These are the activations of a small neural network, seen along a few directions. Each row is one input.
In each table, some parts of the input vary, and every possible input appears once, in random order.
A made-up example of a description, with smaller parts first: ring(8) and (point or (values(2) and line(4)) or ring(9)).
Shared parts are said once, and a part with two or three values counts as separate values.
In the rows, 128 means zero.

A family of inputs:
r1: [ 88 129 171  60  89 249 165  79 141 126 137 116  94 134 148 140 124 149]
r2: [127 140 140 148 104  84 161 157 104 112  94 125 116  85 143 134 130 134]
r3: [121 180 137 112 128  97  86 131 149 174 130 124 159 136 110 183 156 141]
r4: [163 150 139  99 126 103  83 143 129 134 124 107 152 135 148 149 159 129]
r5: [ 97 108 110 165 132 105 173 118 124 124 108 157 141 111  85 116 106 128]
r6: [128 120 107 114 157 120  99 104 158 145 136 133 174 160  97 132 133 114]
r7: [139  81 118 153 133 106 169 135 114 106 108 136 111  96 118 103 128 118]
r8: [152 115 147 151  93  94 143 168 108 113 108 140  97  88 158  97 109 133]
r9: [138 157 118 132 124 119 108 146 105 113 143 102 108 120 153 152 128 137]
r10: [147 124 114 145 138 139 113 145 114 103 145 113 113 150 162 109 109 128]
r11: [145 108 109 101 174 127 101 112 138 135 139 121 164 147 102 116 148 103]
r12: [160 139 125 133 111 123  96 155 113 113 163 117  88 122 177 114 111 132]
r13: [139 106 136 163 120 108 165 157 112 103  93 137 123 114 148  91 108 125]
r14: [124 117  89 135 170 143 126 116 113 114 160 116 121 133 104 116 120 115]
r15: [106 123 191  29  94 233 135  82 171 138 117 130 133 148 142 138 161 134]
r16: [150 103  96 136 152 139 120 124 117 107 160 112 104 130 132 122 127 116]
r17: [108 131  87 149 153 138 126 106 132 123 158 129 132 145 100 133 105 126]
r18: [113  93 112 152 150 110 173 127 106 113 108 141 129 100  88  98 120 120]
r19: [100 191 114 146 126 115 112 132 124 153 148 121 115 121 114 185 127 148]
r20: [ 75 105 188  88  63 221 204  93 138 125  83 137 104  94 130 116 134 147]
r21: [180 131 143  99 116 107  70 147 137 134 138 125 129 137 176 113 140 119]
r22: [105 151 112 163 142 135 120 122 132 140 154 133 124 157 116 141 106 134]
r23: [ 88 172 136 162 102  79 164 143 116 154 102 148 124  89 103 167 131 146]
r24: [125 140 133 128 144 117  93 120 158 161 133 136 166 172 112 140 135 123]
r25: [171 116 134 111 139 122  88 140 138 123 124 120 155 166 156 107 139 118]
r26: [ 95 130 134 180 121 103 169 135 124 142 105 160 135 121 104 124 106 133]
r27: [173  94 116 103 155 123  95 119 141 128 139 119 148 144 130 121 156 105]
The inputs of r27 and r7 match in every part but one. If r3 is changed in the same way as r27 into r7, which row does it become?
Answer: r23
What is each input in this table made of?
Answer: values(3) and (point or ring(8))
Which other rows does r6 become when the values(3) part takes its other values? List them by row number.
Answer: r5, r17
Which other rows does r17 become when the ring(8) part takes its other values? List them by row number.
Answer: r9, r10, r12, r14, r16, r19, r22

A family of inputs:
r28: [155 121 125 119 137 117 104 136 129 124 132 121 135 137 141 120 136 120]
r29: [134 112 133 137 120 119 146 138 119 116 114 133 120 112 134 111 124 126]
r30: [134 105 123 142 127 130 148 134 115 108 125 130 112 117 136 103 115 124]
r31: [129 143 120 130 140 114 105 127 137 143 137 128 145 144 119 141 132 127]
r32: [100 123 171  64  97 218 148  88 152 134 122 125 121 136 136 135 142 139]
r33: [125 136 108 132 152 117 109 119 136 140 142 127 147 144 105 141 132 122]
r34: [143 149 131 124 123 114 101 141 127 134 136 119 126 131 146 142 134 132]
r35: [108 135 128 147 124 116 147 129 126 135 117 139 131 120 112 134 121 133]
r36: [103 128 116 149 137 120 151 120 125 132 122 137 133 120  98 134 121 129]
r37: [122 142 138 141 107 116 143 143 116 126 117 130 112 107 139 134 123 139]
r38: [155 113 115 124 144 128 106 133 126 115 143 119 128 142 142 112 127 118]
What is each input in this table made of?
Answer: point or (values(2) and line(5))
Which other rows does r30 become when the values(2) part takes its other values? List them by row number.
Answer: r38

A family of inputs:
r39: [146 116 119 136 132 119 121 139 117 118 137 124 115 121 139 112 123 123]
r40: [117 142 117 145 137 115 131 129 124 133 130 126 132 130 114 146 128 131]
r41: [132 135 128 144 115 111 132 144 117 121 125 130 116 116 142 125 116 134]
r42: [143 116 118 127 144 119 111 127 134 127 131 128 145 142 125 119 132 119]
r43: [130 115 115 146 135 121 138 132 120 113 128 130 124 126 127 111 114 124]
r44: [145 128 124 123 136 113 111 134 128 127 127 120 139 133 132 131 139 124]
r45: [127 124 125 146 128 111 145 136 120 124 115 130 126 115 123 130 129 128]
r46: [ 92 108 176  59  97 239 164  76 154 130 118 129 121 141 132 124 136 138]
r47: [ 91 124 181  54  87 234 162  85 149 129 113 121 114 128 140 139 146 144]
r48: [144 110 118 140 139 126 125 136 120 113 133 125 124 133 136 105 119 120]
r49: [117 150 125 147 126 111 125 134 129 141 131 133 129 130 122 147 124 135]
r50: [116 129 111 149 145 121 131 122 131 133 134 134 137 139 107 134 121 126]
r51: [118 136 113 145 138 115 127 125 128 138 138 133 128 128 109 141 125 128]
r52: [132 155 124 125 135 113  93 131 137 146 142 123 142 145 128 149 133 130]
r53: [146 122 120 123 137 112 107 130 132 131 135 127 136 130 127 126 136 121]
r54: [152 119 121 124 136 116 111 136 125 122 138 125 124 128 139 117 131 119]
r55: [ 93 117 178  55  89 234 159  80 154 133 122 128 111 127 134 133 142 140]
r56: [132 148 115 123 146 117  99 126 133 139 141 117 146 145 121 148 137 126]
r57: [ 92 133 190  58  73 230 156  90 153 136 113 127 111 128 150 138 143 146]
r58: [132 127 120 143 127 116 138 139 113 113 124 123 119 116 135 124 120 130]
r59: [152 132 133 126 124 112 109 145 125 125 131 125 124 131 152 123 129 126]
r60: [151 125 125 124 136 116 114 140 121 117 130 119 128 130 145 122 134 122]
r61: [145 122 123 136 131 120 125 143 113 113 129 117 118 123 144 118 126 126]
r62: [133 121 116 143 128 115 134 135 117 118 132 130 115 114 129 119 118 127]
r63: [111 131 120 145 131 108 144 129 122 134 123 139 129 111 105 129 122 129]
r64: [146 130 131 138 120 116 119 148 117 120 129 124 115 123 151 118 122 130]
r65: [145 136 133 125 125 109 105 140 132 134 127 126 136 133 139 132 134 128]
r66: [150 112 119 127 143 122 115 133 127 118 134 126 133 140 137 110 127 116]
r67: [110 138 124 145 130 109 147 133 118 130 114 133 133 113 110 134 125 132]
r68: [131 135 109 126 154 123  99 119 139 139 145 125 151 155 113 136 131 121]
r69: [127 131 134 148 116 106 140 141 124 131 115 136 123 116 131 130 125 132]
r70: [109 125 119 149 138 114 148 126 124 129 118 140 138 122 103 121 118 126]
r71: [128 117 122 146 129 110 141 132 124 128 123 136 122 113 118 125 126 125]
r72: [134 142 111 123 147 117  95 122 137 143 149 124 142 143 115 143 135 123]
r73: [111 145 132 146 118 104 142 138 122 137 114 139 130 113 118 134 121 136]
r74: [125 111 120 150 136 116 145 129 126 124 119 137 131 125 116 117 122 123]
What is each input in this table made of?
Answer: line(4) and (point or ring(8))
The inputs of r64 and r48 match in every part but the line(4) part. If r49 is changed in the same way as r64 into r48, which row does it become?
Answer: r50
List by row number the other rows that have the line(4) part in common with r56.
Answer: r40, r44, r45, r47, r58, r60, r61, r67
